Q: [24 41  7 61 48 84]
A: 84, 61

Q: [175 193  96 158   6]
A: 193, 175

Q: [215 203   4 236 222 251]
A: 251, 236

Q: [291 909 188 207 285 383 741]
A: 909, 741

Q: [222 833 321 379 806]
A: 833, 806

Q:
[[7530 7177 8196 7198 4701 4233]
 [4529 5605 5900 4799 5600 7106]
 [3892 3909 3571 2983 7246 6302]]
A: 8196, 7530

Q: [ -90 -223  109  657  253 -830 -582]
A: 657, 253

Q:
[[ 261   27   24   73  -46  153  114]
 [-258  602  459  504  668   26 -103]
 [-589  477  604  696  747 -118  186]]
A: 747, 696

Q:
[[7972 5962 7137 4154 5695 6849 4569]
 [1847 3202 2277 8354 7830 4900 7942]]
A: 8354, 7972

Q: [2 7 3 0 0 2 2]
A: 7, 3
---
[[  9 -76  15  38 -29]
 [-32 -70 -60 -38  26]
 [ 10 -52   1  -4   4]] gives -60

[[  6  -2  57 -50 -70  36]
 [ -3  23  -2  13 -27 -31]
 [  3 -30 -48 -10  76 -25]] gives -48

[[ -7  -4  -2  13   3   0   3]
 [ 22 -14   2  24  -3   6  59]
 [ -8  13  -5 -23   0  -5 -54]] gives -14

[[-24 -14   4  20  -4]
 [  7   9  -6 -19 -18]
 [-62  22   9 -19 -26]] gives -24

[-37  -5  30  69   7] gives 7

[ 19 -58  63  43] gives 43
---
[[402 455 547 450 530 461 585 345 614]
 [427 375 610 342 499 385 692 369 589]
 [514 553 687 487 446 290 633 439 758]
 [419 392 582 371 512 421 655 367 580]
 [417 423 611 393 505 386 662 346 646]
 [307 483 531 498 576 487 561 210 711]
 [344 570 549 580 558 464 513 245 776]
 [439 276 493 278 526 516 656 447 352]
 [312 529 508 554 583 511 511 220 724]
 [392 453 498 468 548 516 543 353 563]
 [641 602 643 536 408 332 545 635 622]] gives 643

[[156  69 190  95  79 130 206 115 108 200  71 133 200 176]
 [114 181 146 139 207 127 184 101 193 151 140  83 123  90]
 [ 78 152  81 112  92 115  99 126  59 137  64 141 104 168]
 [192 117  88  40 106  90  74 201 102  93 113 204  71 102]
 [ 81 118  97 144 135 171  80  54 171 117 117 130  96 172]
 [128 184  68  48 140 117 117 148 113 143  62 154 111 126]
 [198  78 171  81  59  80 142 197  77 165  83 125 147 148]
 [151 107  60 189 175  95  66 156  69 129 180 147  61 174]
 [ 98 226  60  71 184 110  72 138 101  89  91 140  56 117]
 [ 66 131  93 206 150 189 109  52  82 118 184 140 138 184]
 [ 93  77 214 114  45 134 236 112 139 191  69 163 182 105]
 [125 102 175 178  79 140 214 159 159 148 199 153 100  81]] gives 175

[[ 136  -95 -232  197  -19  635]
 [ 139   95  -92 -140 -157  549]
 [-318  365   39 -112   45   -6]
 [-280  321   59 -280  -72   84]
 [ 125 -118  186 -821 -175   11]
 [-414  629  217  545  127 -122]] gives 217

[[  5   6   5   5   5   5]
 [ 33 -26 -20 -12 -13   4]
 [ 15 -12  -1   7  -2   4]
 [ 27 -22 -13  -3 -10   5]
 [  4  26  -4   7  11  12]] gives -4

[[-283 -159  201  311  486  205  450 -224  333]
 [ -77  412 -468  349  111   48  306  478 -134]
 [-258 -139 -236  481  139 -240    7   70 -280]
 [-222 -102 -197  456  100 -240   52  115 -252]
 [-213  -65 -169  468  118 -242   80   95 -239]
 [  44  843 -130 -147  102  109  174 -150  147]
 [-198  204  828  374  112  -78   23  119  -37]
 [  53  866 -123 -118  123  137  180 -174  171]
 [-166  345  646   68  335  101  237 -368  325]
 [ 530   26 -500 -115  128  350  276  172  301]] gives -500

[[  8   7   4   9   7   7   6   7   8]
 [  4   6  12  -1  13   5  15  12   2]
 [  8   9   4   6   8   7   8   9   9]
 [ 13  13  -6  25  -9  14 -14  -4  15]
 [  7   7   6   7   6   7   7   8   6]
 [  1   2  17  -8  19   1  21  16   0]
 [  8   8   3  11   5   8   3   6   9]
 [-21 -11  10  -4  16   7 -43  25  18]
 [ 10  13  -4  -7  16   8   7  18  21]
 [ 11  10  -3  20  -4  11  -7   1  12]
 [  1   3  15  -5  17   2  20  15   1]] gives 15

[[ 372 -640  169  303  193  177  327 -125  510  339  344  177  413   80]
 [ 355 -606  153  292  197  171  336 -128  498  356  337  171  401   97]
 [ 410 -734  198  338  177  161  309 -140  559  311  359  161  453   56]
 [ 401 -712  190  318  179  166  315 -142  543  315  356  166  436   50]
 [ 355 -628  163  301  197  169  336 -128  508  343  346  169  403   91]
 [ 412 -747  202  332  170  166  310 -140  564  310  363  166  458   44]
 [ 383 -683  182  313  191  170  317 -135  527  331  352  170  429   77]
 [ 388 -697  187  314  187  172  318 -130  538  322  354  172  430   64]
 [ 381 -664  176  316  189  169  329 -135  518  330  348  169  417   84]
 [ 401 -725  196  331  179  167  308 -137  555  319  358  167  444   57]] gives 196
